Here are a small network's activations along a few directions, averaged over the inputs that share one value of a field.
Related values have similar rows: they may be neighbours, one step apart, or belong to one group.
(in the rows, 500 means zero)
Strong random noise was added to every row along 2 fixed directions; ignore it. To show where, here is one row again and again, with new noise each time:
539,481,499,446,502,351,631,501,619,482,615,406,294,542
495,505,474,418,535,522,411,403,437,509,495,340,484,437
458,437,515,517,554,493,569,611,546,485,532,497,602,471
512,483,493,447,521,430,547,484,546,492,562,396,403,496


Field G:
g6: 576,544,443,512,426,511,304,276,403,532,379,530,347,486
g3: 521,512,447,597,544,602,339,395,387,474,378,674,625,439
g11: 430,491,498,551,537,491,630,727,552,506,519,549,589,552
g4: 423,484,474,369,518,496,421,504,397,561,447,384,602,461
g5: 528,530,525,431,491,550,419,365,465,508,506,374,394,486
g10: 537,480,550,619,493,455,692,647,627,439,575,673,467,583
g9: 581,544,532,502,453,515,458,422,535,500,529,506,441,520
g1: 465,512,485,394,455,361,592,529,529,558,523,374,421,537
g12: 644,576,478,556,381,293,731,446,683,457,646,607,133,674
g7: 394,441,531,562,595,560,577,710,532,484,486,566,766,454
g2: 540,502,542,408,423,495,508,444,507,503,538,447,348,577
g8: 539,540,507,568,449,477,465,418,517,484,519,564,368,503
Each value of G is a pair of two hidden parts, and every pair occurs once (2 first parts, 6 second parts).
Q: g7 and g8 share the first part; g7 and g11 share the second. Which value has the first part of g11 and the second part of g8?
A: g12
Q: g5 and g4 share the first part; g5 and g2 share the second. Which value has the first part of g2 and the second part of g4?
A: g1

Field F:
f5: 356,471,451,372,609,545,298,439,430,538,436,207,621,328
f6: 530,552,538,431,377,548,579,511,409,507,539,442,459,642
f2: 558,411,447,543,501,354,378,324,500,469,528,560,205,381
f3: 485,445,587,418,459,549,596,619,562,509,573,408,478,560
f11: 470,583,414,515,459,317,597,490,497,525,496,449,593,534
f4: 460,493,471,339,543,363,454,477,510,568,473,317,489,535
f8: 418,604,492,646,540,836,303,459,344,490,376,631,912,291
f10: 646,460,600,669,505,387,852,618,860,416,676,777,123,605
f9: 553,441,555,587,401,343,613,564,620,539,495,781,432,586
f12: 631,492,421,513,447,202,615,435,600,485,543,526,266,685
f7: 577,635,475,478,505,726,300,292,292,420,449,405,475,594
f1: 408,487,514,376,600,717,388,568,386,544,470,335,611,306
F is arranged as a 2 by 6 grid.
Q: List every value one step from f1, in the order listed.
A: f5, f3
Q: List every value one step from f9, in the order listed.
A: f2, f8, f12
